Each row below holds a small network's activations on one input, seen along a few directions.
In each table, some parts of the input vary, and every possible input appears once, in random order.
Descriptions start from the smaller parts, as in this example, which fits no table here: one of 6 places along a line, together with either a single point or one of 9 places around a ring or (one of 3 separate values, together with one of 5 places around a ring).
Shared parts are said once, and a part with two or three values counts as separate values.
In the rows, zero is written as 128.

Other details of the inputs shift rows strongly along two fixed directions, in all tables alike. That doesn't count.

A family of inputs:
x1: [157  91 171 112  77 191 164  92 171 187 112 126 160 115  62 107  89]
x2: [127 136 131 149 113 135  86 152 120 132 138  97 120 107  91 114 119]
x3: [122 127 130 140 118 126  94 138 125 139 131 103 117 120  87  99 123]
x4: [167 145 163  90  86 197 227  68 156 176  78 148 192  81 125 106 111]
x5: [111 114 140 159 112 120  63 170 137 138 165  76  93 104  62  81 110]
x6: [118 113 137 127 123 123 123 138 143 149 141 113 114 125  94 107 115]
x7: [130 127 132 151 110 138  82 144 121 127 137 100 120 115  92 108 122]
x8: [118 103 135 143 120 125  93 133 138 127 145 107 109 133  91  94 122]
x9: [ 94 135 110 148 159  73  80 178 114 105 164 105  80 130 131 120 136]
x10: [ 94 136  84 146 191  57  87 160  95  56 157 142  88 170 208 161 170]
x11: [113 139 133 156 111 119  62 175 122 145 151  72  95  93  58  83 110]
x12: [120 155 101 119 162  96 138 140 104 107 122 151 124 145 181 171 148]
x13: [124 137 101 128 156 106 123 118 102  88 119 152 129 161 181 159 157]
x14: [102 155 108 112 174  81 170 123 120  97 127 147 119 124 205 113 161]
x15: [127 139 102 132 153 109 119 121 100  85 121 151 130 158 183 163 156]
x16: [162 136 126  85 129 161 218  78 129 139  82 191 183 152 187 201 133]
x17: [167  88 173 120  68 203 155  86 169 173 112 128 166 116  67 112  91]
x18: [151 128 128  86 143 143 220  91 138 134 101 194 166 157 198 205 131]
Each input here is: one of 2 separate values, together with either a single point or one of 8 places around a ring.
Q: The inputs of x11 and x9 match in every part but the choice among 2 separate values. If x15 is changed in the same way as x11 into x9, which row does it become?
A: x17

A family of inputs:
x19: [103 144 102 121 179  77 145 139 114  90 138 150 112 143 205 149 159]
x20: [ 79 141 101 156 164  58  54 176 108 104 159  88  68 127 115  75 150]
x21: [134 143 114 104 144 125 175 111 119 126 107 159 148 139 174 162 141]
x22: [107 140 100 115 177  77 148 126 113  90 130 159 110 159 201 149 160]
x23: [ 96 120 105 170 148  84  30 179 106  91 170  87  77 142 110 108 143]
x24: [106 158  93 123 177  79 134 144 100  95 129 148 116 146 193 162 159]
x25: [121 117  97 131 161  94 115 128 102  81 136 158 118 181 185 182 154]
x26: [123 116 131 158 108 129  57 162 125 131 153  88 103 121  73 109 114]
x27: [119 107 131 161 114 129  57 152 127 124 153  90 101 129  70 101 118]
x28: [ 97 125 132 146 137  94  94 160 138 125 161  92  87 106 101  70 125]
x29: [125 126 130 112 145 120 171 112 140 121 125 154 135 133 171 137 134]
x30: [157 114 160 140  76 179  99 135 142 171 125 106 137 110  44 127  86]
x31: [153 103 157 141  75 182  98 127 148 165 128 102 142 112  51 115  93]
x32: [165 112 156  87 103 182 218  65 161 164  89 172 179 132 139 146 112]
x33: [133 148 117 108 144 125 173 117 120 125 111 157 146 134 172 167 139]
x34: [134 133 123 107 138 128 170 105 130 130 108 156 143 141 161 145 138]
x35: [138 122 154 125  89 163 130 123 148 180 119  98 140  93  53  83  99]
x36: [164 110 161  86 101 184 229  68 166 162  96 173 178 126 143 146 109]
x37: [132 132 130 108 139 128 180 115 137 126 122 152 142 126 170 146 132]
x38: [164 127 152  91 102 183 217  83 149 168  92 162 186 116 142 159 110]
x39: [158 115 160 140  74 179 101 137 142 171 128 105 135 108  45 128  86]
x40: [ 90 120 103 173 155  77  24 177 103  86 169  89  72 148 107 106 144]
x41: [138 124 160 126  86 163 138 131 152 178 128  95 138  83  60  87  96]
x42: [118 172 127 153 113 124  84 149 107 124 127  78 115  72  94  58 133]
x43: [125 126 124 106 153 114 177 105 136 114 120 165 134 146 183 145 141]
x44: [117 117  96 134 165  90 107 129 101  79 137 156 116 184 184 178 156]
x45: [148 158 154 137  78 177 124 114 130 160 103  90 155  61  70  62 112]
x46: [142 114 117 126 137 140 133 112 120 106 120 157 148 164 169 179 141]
Q: The inputs of x36 and x43 match in every part but one. If x28 is changed in the same way as x36 into x43, which row does it become?
A: x29
Q: What is each input in this table made of?
A: one of 2 separate values, together with either a single point or one of 5 places along a line or one of 8 places around a ring
Q: Change only the choice among 2 separate values in x20. List by row number the other rows that result.
A: x34
